Each row below holds a small network's activations on one input, seen along a few directions.
In each table, some parts of the input vary, and every possible input appears once, in random order.
A made-up example of a description, with smaller parts first: one of 2 separate values, together with either a single point or one of 11 places around a ring or (one of 5 places around a ring, together with one of 6 places along a line).
Shared parts are said once, and a part with two or three values counts as separate values.

Other details of the inputs vary at random and push rows far along two fixed directions, the same in every table; ignore that.
To show where, the next rows are all for the same input, with only those details redrawn:
[-42   4 -29   0  18  11  31  -5 -23  24  18  20   1]
[ -8   5 -20  34 -17   6 -13  27  -3  19  19   9   6]
[-43   5 -30   1  17  12  31  -4 -24  24  18  20   2]
[ 34 -11   6  22 -11 -20 -34   5  12  13  -7 -15 -33]
[ -3 -12  -2 -15  29 -16  13 -31 -10  17  -8  -4 -40]
[-41   4 -29  -1  18  11  30  -5 -23  24  17  19   1]
[ 34 -11   5  21 -10 -20 -33   4  11  12  -7 -15 -34]
[ 33 -10   5  22 -10 -20 -33   5  11  12  -7 -14 -34]

Rows:
R1: [-25  15 -35 -12  26  23  42   1 -12  -1  -7  35  15]
R2: [ -6  18   4   7 -25  31  -8  28  23  -5  16  13  19]
R3: [ 10  15   5 -32  20  -6  30 -32   7 -15 -19   2 -29]
R4: [-16   6   0  12 -24   1 -14  22  14  -6  33  -2  33]
R5: [ -7  14  -6  41 -19   8  -4  21   2  22  15   5  13]
R6: [-11   2  -1  34 -23  20  -3  25  16  25  23   4   8]
R7: [ 26  -6  27   3 -15 -26 -26  10  47  -1  -3 -34 -22]
R8: [ 27  -7  33  17 -20 -15 -41 -10   9 -22  -8 -31 -14]
R9: [ 19  -7  13 -25  46 -19  18 -22 -26   8  -7  -4 -12]
R10: [ 38 -12  27  -7 -26   5 -46 -10  21 -16 -23 -10 -13]
R11: [ 48   0  35  10  -7 -15 -26  15   4   6  -3 -25 -24]
R12: [  6   8 -18  43  -5  -2 -11  19  -4  19  10  15  29]
R13: [ 51   0  10   8 -12   1 -21  11  35  -9 -26 -11 -27]
R14: [-11 -30   3 -20  26  -3   7 -34 -20 -15 -21 -16 -30]
R15: [-53   1 -23 -16  13  19  42  -8 -19  15   8  -6  24]
R16: [-19   7  -8  12 -21  -8 -22  29   3 -12  30   4  24]
R17: [-31  24 -33 -23  12  18  39   0 -10 -10  11  32   6]
R18: [ 22 -20  39   9 -22  -4 -36  -8  23 -18  -2 -33 -23]
R19: [-38  21 -24 -27  15  21  25  -2 -17  -7  12  30  12]
R20: [-13  -3  -5 -35  30 -34  16 -22   4  -2  -6 -15 -26]
R21: [ -7  13 -22  17 -14 -15  -9  31  13   1  17   0  35]
R22: [-15 -15  -5 -30  26 -18  14 -28 -15   1 -21 -24 -28]
R23: [-20  -1  -3  22 -27  19  -7  31  13  10   9 -18  20]
R24: [  7  21 -16   9 -17  14 -16  24   3 -11  10  21  30]
R25: [ 50 -10  30   2  -8  -8 -25  14   9  11   4 -28 -22]
R26: [  5   1  -9 -30  33  -1  22 -19  -1  -9 -29   8 -40]
R27: [-33   4 -30   2  23  10  36 -12 -23  23  16  21  15]
R28: [ -8   2 -22  25 -19   1 -11  26  -5   4   2  -9  34]
R29: [ 20 -14  38   0 -16 -22 -32   1  37 -13   6 -28 -19]
R30: [ -2 -15  12 -21  34 -21   4 -48 -19 -19 -13 -10  -5]
R31: [-12   5  10 -30  30 -33  23 -30   9   1 -11 -20 -21]
R32: [ -3  -4  14  20 -38  22   9  36   5  25  20  13  12]
R33: [  2  -4  11 -32  29  11  33 -22  18  -4 -26   1 -40]
R34: [ 35 -11  19   3 -11 -40 -41  -1  20 -19   1 -21  -4]
R35: [ -2  31  -2  13 -24  19 -12  24   8 -10   8  15  24]
R36: [-33  20 -15 -28  12  30  34  -9  -6  -2  15  22  20]
R37: [ -8 -31  12 -21  22   6  17 -42 -11 -10 -19 -22 -22]
R38: [-10 -19  19 -30  19  -3  10 -48  -8 -13  -3 -22 -20]
R39: [ 59   7   3   3 -14 -17 -24   4  28 -21 -16  -4 -18]
R40: [-23  19 -33  -7  35  18  40  -1 -14  -2 -12  40  24]
R41: [-14  -2  23 -31  26 -30  13 -37   1 -13  -1 -15 -17]
R42: [ -1 -31   2 -18  29  -6  11 -41 -20 -14 -24 -14 -16]
R43: [ 15 -18  12 -27  16 -17  28 -27 -21  17 -13   6 -22]
R44: [-39   2 -19  -2  16  20  40 -12 -12  30  21  13   9]
R45: [  2   8   8  25 -35   9   7  31 -11  21  12  16  17]
R46: [-26  22 -25 -24   9  28  47  -6   1  -4  14  24  14]
R47: [ 39 -12   8  18  -5 -34 -34   1   8  -5 -29 -30   1]
R48: [  4   9  -6  16 -13  10 -12  44 -17  11  26   4  11]
R49: [ -2  -9  12 -29  38 -41   8 -38  -6 -16  -5  -4  -1]
R50: [  3 -12   8 -42  22  -1   0 -46 -12 -15 -29  11 -13]
R51: [ 16  27 -22  19 -12   5  -3  26   9 -15   3  27  33]
R52: [-17  12  -9  29 -24   6  -8  27  -2   6   1 -15  28]
R53: [ -1   3  14  16 -16  26  -1  42   4  18  30  -2  12]
R54: [ -8   5 -21  34 -17   7 -13  28  -4  20  18  10   7]
R55: [ 23 -32  31  18 -18   6 -30  -1  20 -14 -16 -33 -23]
R56: [ 12   8  -6  19  -9   9  -8  38 -15  13  24   6  26]
R57: [  5  -2   4  18 -38  16   6  31  -4  24  19  13  19]
R58: [ 19 -16  15 -22  25 -24  27 -30 -24  15 -20   9 -15]
R59: [  3  -8   9 -36  30  -6  -1 -47 -14 -16 -35  16  -3]
R60: [  9  24 -13  15  -9   7 -17  23   1 -13   4  25  39]
R61: [-48  -1 -17 -10  15  15  25 -18 -30 -10  21  13  33]
R62: [  2   0  -5  18 -35   7  -2  38 -15  19  15  19  12]
R63: [ 27 -16  20  11 -19 -17 -48  -3   5 -24  -3 -27 -21]
R64: [-10   7 -10   7 -30  24 -31  21  -5 -13   1  24  23]
R65: [ -6  -3  21 -38  16   4   4 -45 -10 -14 -30   5 -19]
R66: [ 48   4  22   0 -22  -2 -17   8  45 -16 -11 -12 -29]
R67: [ 33  -3  16   3 -15 -32 -28   5  38  -1  -4 -35 -13]
R68: [-15  -3  -2  37 -24  23 -11  19 -10 -10   2  -6  27]
R69: [ -5 -11 -14  38  -9  12 -17  18 -14 -12  -2   5  42]
R70: [-10 -14  27 -45  13  16   8 -42   3 -10 -23   3 -26]
R71: [  2  27 -13  26 -17  24   2  34  11  -4  -8  18  14]
R72: [-45  16 -29 -13  32 -14  38  -3 -13   4  12  18  41]
Describe the family of inputs behind these rows.
Answer: one of 6 places along a line, together with either one of 3 separate values or one of 4 places along a line or one of 5 places around a ring
Which other rows does R11 become when the choice among 3 separate values takes its other values? List them by row number.
Answer: R5, R45
Which other rows does R47 become when the place on the ring of 5 takes its other values? List them by row number.
Answer: R30, R49, R69, R72
List by row number the other rows that have the place on the line of 6 in common with R7.
Answer: R2, R6, R18, R23, R29, R32, R33, R53, R55, R66, R70

Rows:
R73: [-26   5 -24  24  -5  20  15  30 -20  21  30  26  39]
R74: [ -8  -3 -10 -19  24  -1   7 -25 -19 -17 -19   7  -7]
R75: [-10  -8  11 -18  21   9  26 -10 -13  16   5  -1 -18]
R76: [ 48  -1  16  -3  -1 -31 -32  -5  24 -18 -12  -8 -20]
R77: [-15  13   4 -33  22   6  23 -16   1  -8   5  11 -11]
R78: [-31  -7   6 -19  22   6  22 -20  -1   0   5 -15 -12]
R79: [-14 -15   7 -19  27 -16  23 -30 -20   3   3  -6  -7]
R80: [-17  -9  10 -17  20 -10  22 -33 -19   6   4  -7  -4]
R81: [ -7   1 -16 -10  28 -16  24 -14 -16  15  -9  -2 -22]
R82: [-26  -8   0 -15  26  -6  18 -33  -6   4   0 -12  -4]
R83: [ 40  -5  25   5 -14   3 -36  -3  20 -22 -19 -14 -28]
R84: [-34  14 -32  19  -7  32   9  20 -16 -11  19  36  47]
R85: [-12   3   0 -11  20   6  33  -8  -1  15   3  -1 -26]
R86: [-17  -4   0 -20   9  12  11 -27  -7  -9 -16  15  -9]
R87: [-29  25 -33  11  -6  22  15  31 -14  -8   7  27  56]
R88: [ 42 -11  17   0 -18  -2 -38  -7  17 -21 -22 -15 -28]
R89: [ 21 -20  23   7 -14 -22 -34  -8  24  -2 -16 -29 -25]
R90: [ 10   3  15  41 -45  11 -31  47  10   0  26 -12  21]
R91: [-11   7   6 -28  20  15  31 -15   2 -12 -10   6  -1]
R92: [ 46 -20  23   3 -13 -13 -28   5  11  10 -10 -23 -34]
R93: [-13 -12   4 -21  26 -21  17 -28 -27   1  -5 -12 -10]
R94: [ 35 -20  29   1 -18 -20 -28  -4   9  -4  -6 -32 -27]
R95: [ 19  14   0  32 -47  14 -30  42  24  -9  -5  11  34]
R96: [ 49 -12   9  18   0 -31 -21  -1  20   6 -14 -19 -36]
R97: [ 22  22 -12  32 -34  -7 -45  49  13 -11  11   9  31]
R98: [ -9   7  -3 -37  16  -1  18 -19   0  -7   1   9 -11]
R99: [ -4   1  -5 -25  28  -2  28 -22  -3 -14 -14  11   6]
R100: [ 45   6  19  -4  -5 -25 -33  -9  23 -12 -12  -9 -18]
R101: [-16   7   0 -33  14  -3  18 -21   0  -3  -4  17  -6]
R102: [ 30 -21  16  10   1 -30 -33 -10  20  -9 -11 -32 -21]
R103: [-32  21 -26   0 -15  38  24  26  -5  -5  14  26  47]
R104: [ 21   4  -9  45 -32   0 -38  51  -5  15  11   0  24]
R105: [-28 -13  -3 -24  18   1  20 -24  -3   1   2 -15 -12]
R106: [-38  16 -29  24 -18  23  25  31  -6  26  22  27  26]
R107: [ -5  -7   4 -13  25  -2  21 -23 -18  21   0   3 -11]
R108: [-47   5 -12  16 -22  20  16  21 -18  14  29  18  41]
R109: [ -8  -3  -9 -15  14   1  30 -11  -4  16  -1  -3 -26]
R110: [ 26  19  -2  36 -37  12 -31  38  21 -11   0   6  39]
R111: [-35  20 -27  20 -12  38   6  15 -14  -6  17  33  46]
R112: [ 21  15 -10  53 -37   3 -26  43  16  17  14   1  16]
R113: [ 42 -20  27   8 -14 -19 -30   1  13  14 -17 -16 -32]
R114: [-24 -10  -8 -18  31 -16  13 -26 -15  -1  -7 -16  -8]
The inputs of R83 and R111 match in every part but one. If R77 is changed in the same way as R83 into R111, which row does it become?
Answer: R100
Describe the family of inputs behind these rows.
Answer: one of 6 places along a line, together with either one of 3 separate values or one of 4 places along a line
Which other rows does R76 become when the choice among 3 separate values takes its other values? List them by row number.
Answer: R84, R99
Start at R87 and move only the place on the line of 6, one step at a time. The first step leads to R99. Which rows follow, in order?
Answer: R110, R95, R103, R91
Which other rows does R101 become when the choice among 3 separate values takes its other values? List them by row number.
Answer: R86, R95
